Each row below holds a small network's activations on one input, seen along a few directions.
In each table, some parts of the input vary, and every possible input appears once, in random order.
A made-up example of a description, with smaller parts first: line(4) and (point or ring(11) or (values(3) and ring(8))).
Shared parts are said once, and a part with two or three values counts as separate values.
In the rows, zero is written as 128.

Other details of the inputs shift rows strongly along two fixed directions, in all tables alike. That doesn't count.

A family of inputs:
x1: 120 141 149 122 129 144 137 134 155 146 153 108
x2: 107 81 118 229 166 114 103 191 63 153 153 122
x3: 84 110 136 209 167 145 143 210 60 159 184 150
x4: 172 118 121 96 129 150 139 134 117 102 145 132
x5: 149 118 178 68 140 142 172 135 65 122 130 44
x6: 69 89 106 188 143 130 89 177 134 148 129 177
x7: 135 97 81 163 165 171 136 238 62 86 158 150
x8: 92 90 103 166 137 156 90 195 157 154 125 159
x9: 140 167 169 51 110 126 161 99 127 145 113 81
x10: 112 113 179 119 107 83 139 75 135 111 52 76
x11: 168 174 82 86 81 135 108 84 215 133 133 202
x12: 130 99 161 140 146 168 154 163 89 124 160 72
x13: 123 129 151 126 172 113 161 176 54 123 146 149
x14: 140 143 99 134 141 91 151 116 109 83 104 139
x15: 122 169 30 141 98 122 85 95 206 108 137 245
x16: 137 99 180 83 109 153 131 94 155 111 61 69
x17: 126 132 156 130 134 146 98 144 147 155 122 107
x18: 150 174 158 49 133 125 161 116 141 85 81 107
x19: 123 165 171 62 124 98 161 70 113 144 112 96
x20: 129 137 14 166 73 93 80 72 191 151 178 199
x21: 137 148 77 158 81 104 109 23 218 144 141 159
x22: 148 129 111 142 128 85 145 123 99 108 140 150
x23: 140 99 138 144 126 165 91 140 129 134 133 96
x24: 119 153 203 100 130 113 124 70 131 144 81 84
Description of these inputs: line(4) and line(6).
The inputs of x23 and x17 match in every part but the line(4) part. If x5 is changed in the same way as x23 into x17, which row does it become?
Answer: x9
Change only the line(6) part in x15. List by row number the other rows that result.
Answer: x3, x6, x13, x19, x24
Change only the line(4) part in x21. List by row number the other rows that result.
Answer: x1, x3, x12
Change only the line(4) part in x18. List by row number the other rows that result.
Answer: x7, x14, x15
